Each row below holds a small network's activations on one input, seen along a few directions.
Each table varies a few parts of the input and shows all the possible inputs, shuffled.
Descriptions start from the smaller parts, as in this example, which fits no table here: ring(8) and (point or ring(9) or (values(2) and line(6))).
Shared parts are said once, and a part with two or three values counts as separate values.
In the rows, 128 means zero.

Other details of the inputs shift rows strongly along three fixed directions, in all tables alike. That doesn't count.

Rows:
R1: [ 83 147 104  97 119 141 133 141 155  97  99]
R2: [198  90 111 127 132 102 183  93 157 130  63]
R3: [ 65 164 120 120 151 137 102 141 105 116 132]
R4: [152 120 133 119  94 143 140 151 135 126 160]
R5: [ 58 163  97 120 186 110  96  98 120 111 101]
R6: [129 119  76 101 148 108 151  79 188 103  42]
R7: [ 62 163 148 131 141 137  83 130 128 115 130]
R8: [178 105 123 150 159 108 137  83 111 155  85]
R9: [ 83 147 103  98 121 140 136 142 155  96 100]
R10: [198 101 146 161 132 129 138 114  89 174 126]
R11: [187  93 160 176 127 122 123 107 118 178 122]
R12: [ 54 162  97  90 126 141 128 147 158  84 100]
R13: [154 113 117 148 166 101 122  88 109 147 118]
R14: [148 122 133 154 149 120 125 121  89 161 139]
R15: [148 121 137 120  96 140 147 157 130 122 153]
R16: [ 61 158  91  85 123 139 118 136 172  83 118]
R17: [167 119 161 142  89 150 152 179  93 153 174]
R18: [164 104 125 112  63 157 172 174 159 129 132]
R19: [153 121 151 130  94 145 137 164 108 136 173]
R20: [154 122 152 130  94 146 136 163 109 136 172]
R21: [141 101 113 126 135 108 141  79 188 125  53]
R22: [ 51 150 116  97 115 136 105 131 186  90 115]
R23: [ 69 159 158 168 198 116  46  86  69 156 131]
R24: [167 113 147 133  90 147 157 166 115 139 149]
R25: [ 87 153 126 130 145 129 104 141 101 129 165]
R26: [168 106 131 106  68 145 181 172 161 113 140]
R27: [152 118 134 153 145 124 117 116  91 160 135]
R28: [130 138 160 136  98 159 120 178  86 142 182]
R29: [143 107 125 121 131 110 144  84 183 116  55]
R30: [ 98 131 142 100  77 148 135 158 183  95 131]
R31: [ 77 173 148 160 209 106  58 101  36 147 175]
R32: [191  90 101 125 132 105 186  93 165 131  51]
R33: [ 58 172 127 123 149 140 100 151  95 120 147]
R34: [100 154 124 134 180 117  93  93  96 128 112]
R35: [164 113 128 148 163 102 117  85 105 146 128]
R36: [193 104 156 136  81 149 154 162 113 148 170]
R37: [105 137  96 124 175  99 118  86 135 116  99]
R38: [125 130 130 103  77 156 154 176 147 109 137]
R39: [142 110 141 114  69 142 150 153 193 111 132]
R40: [129 132 143 147 125 142 117 156  84 155 169]
R41: [159 100 147 126  60 150 154 164 181 131 141]
R42: [ 96 138 112  95  84 152 145 179 161  99 152]
R43: [184  99 120 146 160  94 137  77 121 144 108]
R44: [131 125 102 112 149 109 149  99 154 108  71]
R45: [148 125 157 155 116 145 107 157  73 164 198]
R46: [122 117 131 119 120 117 125 105 175 113 108]
R47: [ 62 153  86  87 127 135 130 135 173  84  94]
R48: [158 113 179 161  81 159 127 170 113 165 163]
R49: [127 119 100 102 108 129 152 133 172 105 112]
R50: [139 129 131 146 170 104 112  95  94 138 129]
R51: [168 112 124 148 164  94 133  88 111 146 123]
R52: [ 85 152 127 133 143 138 101 144  96 132 153]
R53: [202  91 129 156 153  96 143  85 110 156 121]
R54: [135 118 100 105 129 111 145 104 168 103  98]
R55: [ 79 155 123 104 114 142 117 163 131 100 168]
R56: [138 126 164 162 148 116  94 104 109 150 141]
R57: [155 122 130 145 166 100 128  94 103 139 121]
R58: [ 62 163 121 119 144 136  85 141 106 117 164]
R59: [102 151 152 127 104 160 115 182  90 129 182]
R60: [138 125 115 136 168  97 123  88 119 129 119]
Description of these inputs: ring(6) and (values(2) or line(8)).
The inputs of R22 and R46 match in every part but the ring(6) part. If R42 is changed in the same way as R22 into R46, which row does it become?
> R55
Change only the values(2) part in R48. List by row number the other rows that result.
> R23
Change only the ring(6) part in R47. List by row number the other rows that result.
> R9, R15, R43, R49, R59
List by row number the other rows that have the ring(6) part in common with R21.
> R5, R6, R11, R14, R18, R27, R40, R47, R52

Rows:
R61: [ 92 154 138 114 109 151 120 183  96 123 190]
R62: [ 97 151 100 124 178  90 102  67 180 104  90]
R63: [ 98 136 110 102 113 143 135 141 159 110  97]
R64: [103 135  98  99 127 124 155 143 156  90 124]
R65: [126 122 147 144  94 166 118 171 103 158 161]
R66: [117 146 126 110  98 159 129 157 144 105 127]
R67: [118 140 134 118  95 156 131 185  89 132 205]
R68: [125 130 173 146 152 111  76  86 108 131 147]
R69: [ 88 155  89 112 175 114 101  89 135  99  90]
R70: [ 70 146 124 114 177  93  73  76 129  99 139]
R71: [146 123  98 135 159 113 123 102 104 131 133]
R72: [104 148 123 100 114 139 141 137 157  98  98]
R73: [175  99  94 117 113 102 167 105 207 113 110]
R74: [ 78 159 165 165 157 130  76 146  58 155 166]
R75: [ 94 153 105 114 169 112 110  94 122 112 100]
R76: [195  84 156 168  86 136 142 135 156 177 144]
R77: [ 65 126 130 101 107 129 104 115 187  93 111]
R78: [168 130 169 178 143 119  95 106 109 167 159]
R79: [171  97 129 155 143 119 132  96 112 171  91]
R80: [191  94 114 119 102 119 183 135 137 136 130]
R81: [ 89 150  79 109 177 110 107  90 133  98  99]
R82: [180  90 147 143 153  87 118  61 138 134 113]
R83: [153 101 118 147 160 103 135  75 131 155  63]
R84: [ 99 151 129 112  98 158 121 193  92 123 206]
R85: [ 63 165 110  83 111 145 132 160 156  83 125]
R86: [ 83 122 131  94 100 129 118 120 196  85 109]
R87: [ 64 142 113 107 124 139 130 140 166 102  90]
R88: [161  98 121 130  83 153 154 146 155 141 106]
R89: [136 121 103 105  97 122 156 134 209 102 126]
R90: [167 109 137 127  86 145 170 172 111 138 180]
R91: [148 117 160 172 160 122 111 119  77 168 136]
R92: [154 102 115 146 158 107 133  73 130 156  64]
R93: [134 124 112  96  99 134 173 141 174  96  99]
R94: [100 162 158 121  91 173 109 190  97 124 179]
R95: [190 101 127 131 101 138 158 150 114 148 155]
R96: [101 149 144 120  94 145 137 185 122 111 160]
R97: [162 107 146 158 149 120 133 104 102 162 111]
R98: [ 97 146  98  85 116 137 142 140 166  89 101]
R99: [203 108 153 167 146 124 124 102  83 171 125]
R100: [ 91 157 137 114 127 141 125 147 138  99 118]
R101: [193  96 117 120  99 125 177 134 138 138 123]
R102: [168 111 120 142 173  93 144  78 128 132  79]
R103: [ 77 164 140 143 175 123  85 137  63 132 179]
R104: [109 156 157 153 170 128  93 111  73 142 140]
R105: [116 125 158 154 101 145 125 169 104 153 148]
R106: [ 94 133 155 112  88 143 101 173 118 110 226]
R107: [133 115 105 108 107 139 150 132 171 115  85]
R108: [126 118 111 107 116 128 155 125 170 115  76]
R109: [ 99 150 125 111 121 126 141 135 160  92  89]
R110: [ 68 162 107 126 187  95 102 104 108 107 115]
R111: [209 102 158 142  91 142 162 140 115 157 128]
R112: [159  97 143 132  76 152 169 159 147 146 118]
R113: [ 74 163 101 122 178 119  86 116  86 119 157]
R114: [110 142 136 158 164 135  79 115  76 154 140]
R115: [153 133 148 159 155 130  98 124  59 164 167]
R116: [170 102 147 142  75 142 147 153 181 145 142]
R117: [173 102 126 149 156 108 135  82 119 159  80]
R118: [154 114 127 113  88 142 173 165 139 121 149]
R119: [138 132 123 138 160 118 112 116  83 145 147]
R120: [162 111 117 150 162  88 144  99 103 142 120]
The inputs of R78 and R89 match in every part but one. If R94 is changed in the same way as R78 into R89, which row does it become?
> R119
The inputs of R73 and R76 match in every part but one. If R120 is changed in the same way as R73 into R76, which row does it become?
> R105
Describe the family of inputs behind these rows.
> line(6) and (values(2) or line(8))
Start at R88 and move only the line(8) part, one step at a time. The first step leads to R65. Which rows follow, in order?
> R79, R92, R83, R112, R87, R105
Start at R113 and move only the line(6) part, one step at a time. The first step leads to R95. Which rows follow, in order?
> R115, R99, R107, R65
Start at R106 and move only the line(6) part, one step at a time. The first step leads to R70. Which rows follow, in order?
> R82, R68, R86, R77
Change only the values(2) part in R86. List by row number the other rows that result.
> R116

Rows:
R121: [ 89 157 122 121 133 143 106 157  91 126 176]
R122: [149 122 126 122 131 118 135 105 149 116 111]
R123: [ 82 151 104 139 203 102  86  70 104 134  87]
R124: [207 103 144 141  99 141 169 154  97 156 146]
R125: [146 118  86 102 132 120 161 110 153 111  82]
R126: [108 122 102 103 122 121 135 102 197 101  74]
R127: [117 121 113 111 128 113 146 107 184 104  75]
R128: [ 53 166 126 106 136 138  95 123 159  92 106]
R129: [178  94 157 162 120 123 131 124 107 169 146]
R130: [165 110 122 143 151 104 126  96 118 147 134]
R131: [155 107 133 165 175  98 115  80  97 163 108]
R132: [ 58 156 106 111 142 132 106 128 146 106 116]
R133: [162 124 128 164 197  87 112  70  81 157 121]
R134: [ 87 145 120 114 129 127 124 125 168 104 101]
R135: [163 108 142 151 127 121 127 108 136 150 114]
R136: [134 117 104 118 121 122 155 118 178 116  78]
R137: [133 116 133 156 188  95  90  53 111 148  89]
R138: [118 134 147 112  68 172 153 198 126 122 147]
R139: [180  92 138 138  91 135 156 137 154 150 127]
R140: [151 108 109 134 175  83 123  58 138 128  90]
R141: [153 107 102 104  95 142 174 135 172 120  74]
R142: [184 104 152 153 127 114 139 126 100 155 161]
R143: [ 76 161 124 114 115 161 116 168 120 116 131]
R144: [146 113 135 138 126 120 145 123 135 136 109]
R145: [172 116 107 134 153 114 147 101 114 139  97]
R146: [120 132 101 102 133 117 153 124 147 100 101]
R147: [216  90 156 144  78 136 172 159 128 154 167]
R148: [107 151 148 138 134 141  87 141  94 132 180]
R149: [ 78 150 138 131 127 147 102 160  92 133 159]
R150: [127 140 139 158 179 121  90 115  34 161 167]
R151: [177 102 119 110  96 119 173 121 184 110 102]
R152: [189  87 153 167 141 106 125  88 110 171 119]
R153: [105 146 144 131 128 142  89 141  98 132 183]
R154: [157 113 102  96 106 128 183 136 160 102  88]
R155: [ 51 161 128 104 136 134  96 123 156  90 107]
R156: [ 90 146 116 101 111 138 117 145 152 101 152]
R157: [ 94 138 107 102 118 131 136 148 143 101 143]
R158: [117 133 155 121  64 172 126 187 148 123 162]
R159: [ 81 151 114 133 190 103 101  85 111 121  83]
R160: [136 128 139 126  85 155 138 186 108 138 199]
R161: [134 117 122 116 115 120 146 108 187 110  78]
R162: [154 112  95 105 108 121 174 131 179 106 101]
R163: [ 97 151 141 131 118 149 119 161 108 131 144]
R164: [ 62 154 121 110 135 138  90 119 152 104 116]
R165: [115 141 137 145 153 128 101 138  59 147 179]
R166: [134 112 100  97 123 113 147  99 183  95  87]
R167: [ 91 156 138 120 112 160 122 168 110 123 136]
R168: [212  76 164 142  63 139 176 151 153 152 131]
R169: [178 111 160 184 167 109 114  97  72 183 133]
R170: [106 145 136 121 108 143 113 158 128 117 173]
R171: [ 94 144 115 107  98 153 141 167 155 108 117]
R172: [120 135 137 114  91 146 147 180 125 115 174]
R173: [127 130 148 145 135 127 105 142  84 147 190]
R174: [178 113 135 133 105 134 163 152 114 140 145]
R175: [ 94 138 116 104 110 150 137 153 138 112 110]
R176: [132 129 161 147  91 157 119 177 114 151 181]
R177: [165 114 125 148 153 105 127  99 119 145 131]
R178: [ 89 150 119 124 188  97  88  73 121 106 106]
R179: [ 98 150 146 142 166 112  83 111  86 130 163]
R180: [ 90 162 124 125 135 143 107 160  91 124 172]
The inputs of R145 and R180 match in every part but one. If R138 is changed in the same way as R145 into R180, which row does it become?
> R159
Describe the family of inputs behind these rows.
> values(2) and ring(5) and line(6)
Change only the line(6) part in R165. List by row number the other rows that result.
> R140, R150, R157, R166, R173
Change only the line(6) part in R122. List by row number the other rows that result.
> R124, R133, R147, R151, R174
Change only the ring(5) part in R169. List by row number the other rows that result.
> R131, R132, R136, R144
Change only the values(2) part in R176. List by row number the other rows that result.
> R177

Rows:
R181: [130 103  77 102 142 106 136  78 179 115  84]
R182: [ 59 144 153 116  83 157 126 178 178 109 116]
R183: [155  95  83 117 134  92 174  98 194 108  70]
R184: [212  86 162 165  94 147 164 162  66 182 160]
R185: [155 123 110 144 164  94 134  90 149 127  95]
R186: [227  90 122 164 131 119 162  99 118 167  80]
R187: [165 122 132 132 110 146 157 143 121 134 109]
R188: [167 101 128 132 105 129 179 153 133 137 120]
R189: [174 103  96  95  73 153 177 136 198 118  85]
R190: [179  85  88 104 142 105 175  73 170 112  38]
R191: [122 115 110  82  70 137 173 163 194  79 136]
R192: [ 37 195 122 119 222  87  55  65 101  91 124]
R193: [159 125 115 153 187 110  98  65  97 150  90]
R194: [ 55 154 175 137 107 146  71 149 136 117 175]
R195: [160 112 164 124  92 141 133 162  88 139 188]
R196: [119 123 120 115  96 158 125 169 118 125 152]
R197: [115 126 116  81  67 155 184 182 160  92 105]
R198: [ 63 160 114 126 212  75  96  77 106 106 108]
R199: [203  98 122 130 145 104 147  72 146 127  87]
R200: [163 142 196 180 130 141 114 170  26 183 204]
R201: [105 130 115  77  89 147 156 155 152  90 111]
R202: [123 120 120 121 117 135 114 138 122 122 156]
R203: [ 77 160 110 104  95 160 140 182 166 112 137]
R204: [ 92 165 150 135 135 137 106 159 104 119 180]
R205: [206 113 160 177 178 104 128  81  51 182 105]
R206: [123 109 128 124 132 119 120  75 182 120  38]
R207: [ 94 166 148 153 125 168  87 170  64 167 187]
R208: [132 155 158 170 226 101  58  59  18 166 131]
R209: [ 32 161  78 108 187  97  96  94 157 102 107]
R210: [ 77 169 136 126 102 167 117 199 117 117 175]
R211: [ 51 161 129 123 101 163 110 201 104 139 194]
R212: [142  97 102  91  52 144 178 169 205 108 148]
R213: [163 124 128 163 191 100  79  63  87 151 126]
R214: [174 117 129 169 162  99 124  89 116 171 132]
R215: [ 27 190 100 123 205 103  46  76 121 107 138]
R216: [ 76 143  86 122 195 110  82  69 112 134  93]
R217: [107 150 135  90  82 141 166 178 173  83 140]
R218: [250  78 170 173  86 147 138 140  86 202 195]
R219: [ 97 164 153 106 111 149 104 157 107 104 175]
R220: [223  76 165 155  93 137 150 140  82 169 182]
R221: [ 54 144 119 111 143 128 109  95 184 101  38]
R222: [101 164 168 143 128 147  85 163  77 127 220]
R223: [ 59 148 169 127 110 152  66 141 133 119 157]
R224: [133 138 140 114  97 166 132 164 118 118 148]
R225: [ 88 167 142 132 135 147 118 164 103 121 155]
R226: [ 83 137  81  78 164  78 141  69 191  62  59]
R227: [ 61 159 125 128 124 149 109 185 104 123 170]
R228: [126 133 109  95  73 145 152 162 198  82 138]
R229: [200  73 109 120  54 152 204 163 165 156 107]
R230: [156 116 141 156 173  95 137 100  76 157 113]
R231: [197  86 131 174 173  84 116  74  93 167 140]
R232: [140 103  86 100 137  91 183  95 201  89  59]
R233: [207  78 113 158 139 112 160 101 110 167  85]
R234: [121 116 178 149  90 138 121 157 153 140 146]
Describe the family of inputs behind these rows.
> ring(6) and (point or (values(2) and line(4)))
The inputs of R201 and R226 match in every part but the ring(6) part. If R189 is changed in the same way as R201 into R226, which row does it become?
> R215
The inputs of R199 and R187 match in every part but the ring(6) part. If R220 is changed in the same way as R199 into R187, which row does it become?
> R184
Change only the values(2) part in R193. List by row number the other rows that result.
> R196
